m =
[[120 132 113 136 116 144 126 110 124 150]
 [126 138 131 136 134 117 118 137 144 113]]
What is the entry just right of 132? 113
The entry just left of 124: 110
What is the 1st entry in reading order? 120
The largest entry in the last column is 150
What is the entry in the bottom-left corner? 126
The last entry, reading row by row is 113

grid =
[[154 129 129 123]
 [125 126 130 135]
 [108 128 130 137]
 [144 126 123 115]
 [137 125 130 134]
 [126 125 122 119]
 [130 123 127 123]
 [104 125 125 129]
 [113 126 124 124]
 [131 129 132 141]
 [124 124 129 129]]
Indices start at 0.
Which number is the bottom entry of the column that holds the largest entry?
A: 124
Which number is the maximum?
A: 154
Which number is the entry at row 0, column 2?
A: 129
Which number is the entry at row 0, column 1?
A: 129
The entry just left of 119 -> 122
The entry in row 1 and column 0 -> 125
The entry in the bottom-right corner -> 129
Which number is the entry in the top-right corner?
A: 123
Which number is the entry directly below the smallest entry?
A: 113
Which number is the entry in row 2 and column 0?
A: 108
Which number is the entry in row 1 and column 1?
A: 126
Which number is the entry just right of 122?
A: 119

Read these off the row that follows.
1) Report the entry just left of 127.
2) Report the entry just left of the smallest entry.
142	122	129	152	125	130	115	127
1) 115
2) 130

Questions about the grid below. Indices start at 0.
1) Find the entry in row 1 and column 0.
2) Find the bottom-left entry.
3) Find the entry at row 0, column 2.
4) Find the bottom-right entry.
5) Find the entry at row 0, column 0.
6) Find the entry at row 2, column 0.
7) Find the top entry of the column that holds the largest entry.
8) Find the entry just right of 107.
[[135 139 113 138 131 143 118 131 133 143 123 130]
 [141 137 127 139 121 120 138 129 123 136 109 138]
 [131 135 145 123 131 141 134 140 124 116 129 143]
 [135 127 126 136 119 107 139 122 123 133 112 130]
 [130 137 131 125 136 154 120 138 131 126 135 135]
 [133 127 115 138 121 111 130 119 128 141 115 122]
 [134 127 136 131 120 108 144 126 120 125 115 134]
 [125 134 134 122 137 152 120 138 131 122 140 133]
 [128 130 148 120 129 133 137 137 122 112 131 141]
 [128 135 117 130 136 150 113 132 136 136 135 126]
 [125 132 140 119 136 148 125 138 128 117 140 135]
 [122 120 146 118 126 118 139 129 121 111 133 131]
 [131 123 122 135 119 105 136 119 125 135 115 123]
 [139 132 125 139 120 113 138 125 123 137 109 134]
 [136 137 144 127 128 135 138 139 121 120 121 146]
 [129 129 149 121 128 130 139 136 121 112 129 140]]
1) 141
2) 129
3) 113
4) 140
5) 135
6) 131
7) 143
8) 139

Read these off the table that follows.
1) Read off the last entry, reading row by row.
2) Read off the first entry of the smallest entry's row.
3) Read off the entry just left of the largest entry.
4) Read off the bottom-left entry.
5) Read off the smallest entry in the last row.
6) Read off the third entry on the diagonal from the top-right corner.
7) Read off the top entry of the column that holds the largest entry.
8) Read off the first entry of the largest entry's row.
[[134 127 132 102 134 129 124 120 135 123]
 [132 122 131 132 134 134 135 121 132 136]
 [119 136 129 123 137 124 140 110 130 113]
 [124 124 132 127 129 136 130 138 126 139]
 [135 114 122 117 135 141 112 142 118 120]
 [126 116 120 113 115 130 116 126 126 124]
 [140 127 126 117 123 140 119 145 122 130]
 [142 127 137 136 122 132 131 131 129 138]
 [138 136 122 132 121 137 138 134 137 133]
 [127 122 130 132 129 132 146 142 128 125]
 [125 125 111 133 124 125 131 121 115 132]
 [127 114 124 132 125 127 128 129 110 128]
 [111 128 115 135 115 120 124 129 124 127]
 [134 124 115 127 131 124 121 122 121 139]]
1) 139
2) 134
3) 132
4) 134
5) 115
6) 110
7) 124
8) 127

x =
[[130 122 128 124 131 121 129 128]
 [134 110 127 116 137 108 132 128]
 [127 131 128 130 126 131 127 128]
 [127 131 128 130 126 131 127 128]
 [134 108 127 115 138 106 133 128]
 [134 109 127 116 138 107 132 128]
 [127 130 128 129 127 130 127 128]
 [128 127 128 127 129 126 128 128]
 [128 129 128 129 128 129 128 128]
 [133 112 127 118 136 110 132 128]
 [127 130 128 129 127 130 127 128]
 [131 119 128 122 133 118 130 128]
 [127 132 128 130 126 132 127 128]
 [128 127 128 127 128 127 128 128]]
Rows and columns are numbered from 0.
The entry at row 1, column 0: 134
Give the entry just left of the smallest entry.
A: 138
Give the top-left entry.
A: 130
Give the entry in the bottom-right corner.
A: 128
The entry in the top-right corner: 128
The entry in row 0 and column 1: 122
Give the entry in row 0 and column 2.
A: 128
Give the top entry of the column that holds the smallest entry.
A: 121
Give the entry just right of 137.
A: 108
The bottom entry of the column that holds the smallest entry: 127
Give the entry at row 2, column 0.
A: 127
Give the entry directly above the smallest entry.
A: 131
The entry at row 1, column 2: 127
The entry in row 2 and column 1: 131
Give the entry directly below the smallest entry.
A: 107
The smallest entry is 106
Give the entry in the bottom-left corner.
A: 128

Read these off the array that follows.
1) The first entry on the main diagonal?
2) The largest entry in the first row?
3) The smallest entry in the last column?
4) The entry just right of 139?
5) The last entry, reading row by row?
6) The smallest entry in the last row?
7) The entry directly below 114?
8) The 3rd entry in reading order?
[[128 125 127 130 126 118 120 136 131 119 141]
 [130 125 130 111 130 122 105 127 121 124 105]
 [139 126 135 114 133 140 110 133 128 127 123]
 [134 129 121 119 122 128 112 141 119 133 136]
 [122 118 116 140 104 115 113 120 123 135 104]
 [133 118 103 122 125 111 111 134 107 131 111]]
1) 128
2) 141
3) 104
4) 126
5) 111
6) 103
7) 119
8) 127

Read these off the matrix that follows.
1) Give the bottom entry of the column that holds the largest entry.
2) Give the smallest entry in the last row.
3) Give the entry directly above the largest entry.
4) Give the third entry on the diagonal from the top-right corner.
5) Give the fourth-last entry, reading row by row.
6) Give the minimum.
7) Give the 2nd smallest entry.
8) Give the first entry of the largest entry's row.
array([[135, 130, 133, 134, 140, 121, 119, 136, 123, 117, 119, 120],
       [130, 128, 131, 134, 129, 121, 122, 131, 126, 129, 126, 127],
       [118, 122, 135, 134, 120, 129, 126, 120, 131, 135, 129, 129],
       [144, 129, 120, 128, 136, 131, 133, 134, 123, 129, 131, 128],
       [124, 126, 119, 133, 142, 122, 128, 125, 128, 132, 104, 130],
       [136, 126, 126, 124, 132, 127, 126, 121, 135, 131, 131, 132],
       [123, 126, 121, 135, 141, 123, 128, 126, 129, 129, 105, 128],
       [120, 126, 125, 124, 133, 116, 141, 145, 134, 120, 131, 147],
       [133, 130, 132, 130, 138, 119, 123, 139, 124, 119, 122, 128],
       [139, 130, 129, 132, 139, 126, 125, 135, 121, 121, 121, 123],
       [125, 128, 126, 126, 136, 119, 136, 142, 129, 121, 125, 140],
       [127, 131, 126, 132, 125, 118, 133, 137, 122, 135, 125, 140]])
1) 140
2) 118
3) 128
4) 135
5) 122
6) 104
7) 105
8) 120

Read these off the row that follows.
1) What is the entry just right of 124?
2) What is the first entry from the left?
3) What is the third entry from the right?
[150 133 133 124 113]
1) 113
2) 150
3) 133

X =
135	142	139	140	131	129	124	129	129	132	132
113	131	142	137	121	118	116	147	149	148	148
Rows and columns are numbered from 0.
The entry just left of 139: 142
The top entry of the column that holds the smallest entry -> 135
Read off the bottom-left entry.
113
The entry in row 0 and column 2: 139
The entry in the top-right corner is 132
